These are the activations of a small neural network, seen along a few directions. Each row is one input.
Each table varies a few parts of the input and shows all the possible inputs, shuffled.
A made-up example of a description, with smaller parts first: one of 5 places around a ring, together with either a single point or one of 11 places around a ring or (one of 2 separate values, together with one of 6 places along a line).
Shared parts are said once, and a part with two or three values counts as separate values.
In the rows, 128 means zero.

Other details of the inputs vary at random and push rows far along three fixed directions, the same in every table; ignore that.

Table:
R1: [147 164 138 176  96 108 129 106 140 251 116]
R2: [159 190 130  76  73  74  96 119 157 125 152]
R3: [118 110 123 170 147 149 137 140 123 146 108]
R4: [117  82 130 102 162 138 132 157 134  33 150]
R5: [126 124  70  90 110 128  86 116 105 113  81]
R6: [114 102 153 116 136 121 140 147 138  77 147]
R7: [110 134 103 173 131 135 117 106 127 162  93]
R8: [129 153  72 114 101 132  75 105 107 122 109]
R9: [130 142  78 106  98 116  87 113 115 150  84]
R10: [117 104 124 202 147 159 156 111 101 163 105]
R11: [133 141  99  94  99 113 100 121 121 136 103]
R12: [110 104 102 165 166 156 137 136  99 133 101]
R13: [115 124 119 140 151 132 120 133 111 123 113]
R14: [153 190 136 147  78  83 118 120 167 233 138]
R15: [125 182 134 111  89  80  93 139 152 142 120]
R16: [104 113 101 157 162 159 134 117 100 123  97]
R17: [113 113 146  96 136 111 130 149 136  62 152]
R18: [128 178 135 113 102  69  96 143 172 129 153]
R19: [134  84 121 146 156 166 148 121  97 148 111]
R20: [118 119 131 196 155 157 166 117  89 170 110]
R21: [124 132 205 135 106 117 170 144 154 153 193]
R22: [111 100 105 160 161 147 123 121 102 129 102]
R23: [139 118  97 133 132 142 123 124 115 159 107]
R24: [141 135  94 148 124 135 119 116 119 191  96]
R25: [130 124  80  84 128 139 100 110 122  89 105]
R26: [133  83 148 107 161 165 174 127 123  89 147]
R27: [130 118  89  77 118 126  97 127 110  92  96]
R28: [118  88 114 143 149 172 137 137 108 116 139]
R29: [117 127  76 127 132 134  72 123 112 110  75]
R30: [137 122  80 180 125 163 133  90  82 200  75]
R31: [124 139 193 156 127 120 168 135 162 145 164]
R32: [112 144  83  93 129 111  78 121 134  71 112]
R33: [118 127 109 161 144 144 125 139 116 149  97]
R34: [146 104 156 100 141 132 147 137 133 107 152]
R35: [128  97 138 100 150 145 136 143 119  30 145]
R36: [159 146 220 110 107  87 182 155 188 151 216]
R37: [117  79 150 155 172 159 176 132 102  85 148]
R38: [149  99 125  55 142 139 133 136 114  23 151]
R39: [136 156 195  80 118  85 129 163 175  77 188]
R40: [118 158 163 153 114  99 144 137 138 175 137]
R41: [133 110 194  90 133 127 150 155 156  73 210]
R42: [149 123 218 165 127 119 197 133 153 196 184]
R43: [127 182 132 102  78  74  82 138 163 130 124]
R44: [127  70 142 138 169 181 184 121 110 112 137]
R45: [115 127  70 105 131 118  61 124 122  79  89]
R46: [117 115 155 127 153 146 154 139 132  90 142]
R47: [113  89 165 184 157 186 191 115 114 165 153]
R48: [132 174  97  98 104 103  80 128 131  97 107]
R49: [140 166 138 163 103 123 146  99 144 233 123]
R50: [158 196 120  82  71  75  90 115 153 144 140]
Description of these inputs: one of 5 separate values, together with either a single point or one of 4 places along a line or one of 5 places around a ring.
Changing only the choice among 5 separate values turns R35 into R43. The same change can be made to R37. Which row results?
Answer: R17
Changing only the choice among 5 separate values turns R11 into R49. The same change can be made to R15. Which row results?
Answer: R46
Which other rows does R44 become when the place on the line of 4 takes its other values? List them by row number.
Answer: R25, R26, R49

Table:
R51: [139 161 139 166 107 140 143  99 117 189 133]
R52: [101 172  58  82 127  97  37 131 131  68  74]
R53: [129 155 143 165 102 118 154 110 107 200 118]
R54: [125 146 175 160 127  95 138 140 156 119 165]
R55: [134 159  22 133 113 143  66  82 102 168  69]
R56: [131  85 120 133 146 148 148 130 119 147 100]
R57: [138 171 156  82  91  97 126 112 164 100 167]
R58: [135  87  97  92 151 154 122 123 129  86 117]
R59: [159 172 142  88  99 108 113 123 166 117 173]
R60: [131 171 164  95 120  65 110 150 170  57 172]
R61: [136  67 113  96 170 150 149 151 104  84 127]
R62: [138  80  79  82 163 159 115 132 109  67 124]
R63: [125  75 146 130 154 176 170 131  78  83 126]
R64: [117 145 173 159 118  97 134 150 165 123 170]
R65: [110 142 167 149 116 104 131 157 166 124 169]
R66: [127 148 149 153  97 119 147 106 123 183 110]
R67: [126 162  67 148 108 139 103  86  97 170  91]
R68: [ 97 162  64  88 111 104  37 145 142  75  94]
R69: [146  60 161 117 170 166 178 160 116  99 148]
R70: [124  57 111 177 169 192 168 129  56 153  70]
R71: [ 93 104 157 180 170 158 164 147 123 142 128]
R72: [122 139 197 139 151 102 162 150 154  98 170]
R73: [150 144  78 143 118 140  92 107 122 194  92]
R74: [125  69 136  86 151 145 151 144 108  55 115]
R75: [136 142 143 159 110 108 153 130 116 209 112]
R76: [146 166 140  88  99 102 117 111 172 120 161]
R77: [115 117 159 166 100 130 129 120 144 225 161]
What is each input in this table made of?
Answer: either a single point or one of 8 places around a ring or (one of 3 separate values, together with one of 6 places around a ring)
Which other rows does R74 become when the choice among 3 separate values takes its other values? List them by row number.
Answer: R70, R75

Table:
R78: [132 123 164 110 124 111 141 140 163 120 160]
R79: [125  98 123 121 141 150 138 121 113  86 144]
R80: [139 123 159 157 140 135 162 140 135 169 140]
R81: [125 111  86 145 156 157 130 109  85 129  89]
R82: [136 149 123 116 111 112 106 121 148 125 145]
R83: [138 142  99 137 133 127 118 118 125 145 108]
R84: [135 139 151 114 124 124 135 137 150 115 168]
R85: [ 91 101 163 150 169 139 153 155 139  65 143]
R86: [122 129 121 157 125 131 135 120 135 189 111]
R87: [130 134 131 149 129 132 134 113 140 162 124]
R88: [116  99 113 152 137 162 140 119  89 133 109]
R89: [121  93 142 120 139 149 147 135 108  84 144]
R90: [128 133 132 144 124 131 132 127 140 173 121]
R91: [116  95 103 107 137 146 112 137 102  88 119]
R92: [139 132 128 151 127 121 135 131 136 169 122]
R93: [121  92 142 119 155 152 156 121 119  82 138]
R94: [130 151 104 138 117 126 109 111 138 162 106]
R95: [143 144 163 113 127 109 151 134 145 108 162]
R96: [117 103  73  82 136 159  83 128  87  45  96]
R97: [139 163 123 103 107 104 103 128 129 122 118]
R98: [124 150  85 123  99 118  86 106 118 141  79]
R99: [136 122 168 150 135 131 163 142 125 164 139]
R100: [117 158 189 140 142  83 142 163 164  94 170]
R101: [133 166 128  95 102 108 102 125 144 110 151]
R102: [123 124 135 145 117 127 130 132 123 160 132]
R103: [126 153 137 108 103 107 121 124 137 129 128]
R104: [128 140 128 147 127 131 138 115 139 169 125]
R105: [134 158 109 104 108 112  94 124 145 119 139]
R106: [125 146 136 102 109 107 112 135 142 135 128]
R107: [138  96 138 126 164 147 155 133 124  90 142]
R108: [131 124 145 163 131 140 154 124 136 163 148]
R109: [135 168  85  84  99  88  69 132 132 123  99]
R110: [124  80 112 149 160 160 147 132  89 124 100]
R111: [125  86 145 159 161 164 178 129  89 128 119]
R112: [130 159 117 100 106 104 108 116 146 117 130]
R113: [126 110 160 154 126 132 151 134 126 161 146]
R114: [131 140 171 104 114 117 146 138 143 113 154]
R115: [127 164 106 152  89 111  95 105 119 185  98]
R116: [128 139 131 110 108 113 106 136 132 128 137]
R117: [135 118  82 104 152 150 103 129 111  83 103]
R118: [ 91 114 109 153 150 137 105 147 123  72 121]
R119: [129 154  87  81  99  96  66 132 146 103 128]
R120: [132 141 123 113 107 107 106 135 150 130 144]
R121: [141 125 173 107 125 103 144 149 145 111 159]
R122: [131 135 144 150 134 141 146 120 140 163 133]
R123: [122 119 128 171 143 161 157 108 110 171 111]
R124: [131 140 156 110 118 116 141 130 142 108 171]
R125: [114 112  77 121 131 153  99 111  92 106  72]
R126: [138 139 139 147 118 119 138 122 120 156 117]
R127: [123  93  87  79 146 151  97 145 117  45 125]
R128: [126 126 169 100 119 109 145 145 149 116 159]
R129: [129 158  92 196 105 128 122 100 100 233  65]
R130: [114  96  85  98 158 162 117 115  96  63 103]
R131: [123 147 103 126 103 111  94 120 130 162  95]
R132: [129  85 141 171 172 167 180 116  95 131 122]
R133: [143 134 141 155 137 130 152 128 139 158 136]
R134: [138 148 133 147 130 128 141 118 123 161 123]
R135: [140 149 125 106 118  99 115 139 148 131 135]
R136: [144 127 163 113 129 107 143 147 156 116 161]
R137: [129 121 172 105 119 108 142 142 150 115 157]
R138: [131 126 160 111 122 112 142 142 162 123 159]
R139: [118  86 131 168 157 171 167 116  97 133 130]
R140: [126 134  78 129 111 124  82 117 125 149 100]
What is each input in this table made of?
Answer: one of 3 separate values, together with either a single point or (one of 4 places along a line, together with one of 5 places around a ring)
Changing only the choice among 3 separate values turns R127 into R80. The same change can be made to R116. Which row results?
Answer: R99
Changing only the choice among 3 separate values turns R118 into R85. The same change can be made to R82. Which row results?
Answer: R87
Which other rows does R88 become when the choice among 3 separate values takes its other values? List them by row number.
Answer: R103, R111
Start at R132 and move only the place on the ring of 5, one step at a time. The first step leads to R126. Which rows follow, in order?
Answer: R121, R136, R107
Start at R113 and move only the place on the ring of 5, one step at a time. The first step leads to R115. Which rows follow, in order?
Answer: R79, R82, R140

Table:
R141: [122  83 158 133 151 149 160 148 121 118 138]
R142: [149 136 163 112 114 107 145 143 150 141 161]
R143: [134 159  91  90 101  91  67 140 141 125 105]
R144: [137 146 116  51 113  87  82 152 161  65 137]
R145: [104  98  57 175 164 176 117 105  59 128  38]
R146: [122 137 169 136 122 116 145 132 146 122 163]
R147: [115  92 160 149 163 146 166 146 130 113 144]
R148: [135 100  90  71 144 149 108 127 104  46 124]
R149: [116  88 155 159 163 151 168 147 117 120 140]
R150: [145 147 123  78 104  99 104 131 150 120 132]
R151: [123 151  79 138 119 137  96  99 117 141  94]
R152: [141 163 119 153 105 120 126 100 134 202 115]
R153: [115 153 128 167 109 111 117 124 136 194 108]
R154: [130 146 162 134 124 112 138 138 146 122 163]
R155: [125 112  94 114 144 155 116 120 102  76 120]
R156: [142 140 166 123 111 119 155 123 143 146 164]
R157: [120 139 123 147 133 129 121 122 133 126 125]
R158: [120  98 158 146 148 161 173 123 115 113 154]
R159: [138 146 122 154  99 119 127 113 128 215 105]
What is each input in this table made of?
Answer: either a single point or (one of 3 separate values, together with one of 6 places around a ring)
Which other rows does R158 become when the choice among 3 separate values takes its other values? List them by row number.
Answer: R151, R155
